Here are a small network's activations along a few directions, averaged over the inputs that share one value of a field.
Values that are neighbours, or in one group, have similar rows; names and order tell nothing.
In the rows, zero is written as 500.
Random noise pushes rows far along 8 fixed directions. That doesn't count. These rows show it; they differ only by the noise:
420 749 704 447 846 282 214 660 371 301 389 639 741 464 803 379 505 530 579 632 440
653 563 416 700 304 368 253 557 275 380 598 591 510 654 497 641 399 471 583 589 207
605 709 377 649 506 506 167 449 185 488 589 469 649 544 638 683 544 603 588 669 322
494 426 454 525 402 728 511 331 485 587 629 433 302 525 384 479 442 311 465 566 354
484 311 664 290 196 306 561 836 683 537 526 566 446 361 280 503 527 332 488 190 783
580 673 505 544 612 562 415 254 308 620 653 430 497 464 417 561 518 520 515 587 469
471 458 565 487 578 418 556 605 710 550 439 494 516 361 477 333 568 485 493 347 483
604 564 318 688 533 524 558 390 406 610 511 279 560 428 404 599 570 765 603 528 466
264 481 453 642 731 658 539 735 401 232 389 300 771 347 747 282 377 679 698 787 220
428 512 491 494 674 504 496 477 551 427 284 453 401 583 623 437 504 527 550 623 498


Values of V:
v7: 552 534 503 723 430 313 657 457 426 450 547 534 685 511 407 519 449 732 564 478 493
v10: 538 507 516 368 307 554 270 448 411 580 598 508 346 561 481 725 614 334 456 489 642
v5: 534 564 652 567 549 285 865 502 343 383 730 594 739 330 265 417 317 731 595 393 549
v4: 809 655 323 512 484 432 567 272 399 668 419 440 360 685 276 883 579 780 478 484 900
v6: 468 461 539 420 543 613 536 628 566 577 618 447 632 200 447 478 595 566 452 371 636
v2: 510 573 514 613 668 596 718 211 167 518 759 207 683 325 293 499 310 686 567 701 429
v1: 607 708 631 688 934 96 786 203 369 486 496 485 605 569 303 369 349 730 546 622 503
v3: 708 456 438 400 275 336 603 616 604 506 469 636 397 585 341 691 518 560 448 247 699
v9: 500 639 574 608 728 259 461 364 517 528 412 637 594 645 639 393 542 573 383 440 351
v8: 426 516 482 328 395 846 289 493 565 544 599 667 556 542 766 500 574 276 407 509 471
The values of V form a ring.
Q: Name the neighbours of v10, in listed order.
A: v6, v2
Q: Name the neighbours of v3, in listed order.
A: v4, v8

Values of F:
f1: 390 621 536 587 827 672 510 287 467 629 599 401 650 365 583 286 535 507 449 609 310
f6: 418 450 546 401 638 675 662 350 623 648 556 481 422 394 460 384 544 439 369 421 569
f7: 594 591 532 625 605 521 394 427 550 468 589 644 436 505 495 382 463 399 466 545 229
f8: 452 547 576 495 610 234 467 734 494 340 306 491 564 469 564 470 522 620 651 497 578
f9: 557 575 376 458 448 533 389 312 456 763 523 411 519 513 531 682 719 528 429 466 685
f4: 437 453 392 457 500 654 478 539 791 585 378 588 509 474 752 383 680 473 404 359 411
f5: 665 708 654 638 625 297 180 531 395 409 745 708 700 398 551 389 444 413 470 460 79
f3: 171 435 674 352 587 857 592 588 498 566 747 391 878 70 600 214 496 399 456 505 510
f10: 460 559 382 665 645 603 269 502 480 540 495 362 657 423 728 422 612 556 524 590 156
f2: 617 580 371 479 576 752 470 285 598 656 544 529 418 541 534 515 568 463 380 460 427
The values of F form a ring.
Q: Going along F from f1 by way of its neighbour f10, in what order are f8, f4, f5, f3 met?
A: f8, f5, f4, f3
Q: What is the length, in steps, of the shortest route from f9 to f2?
A: 4
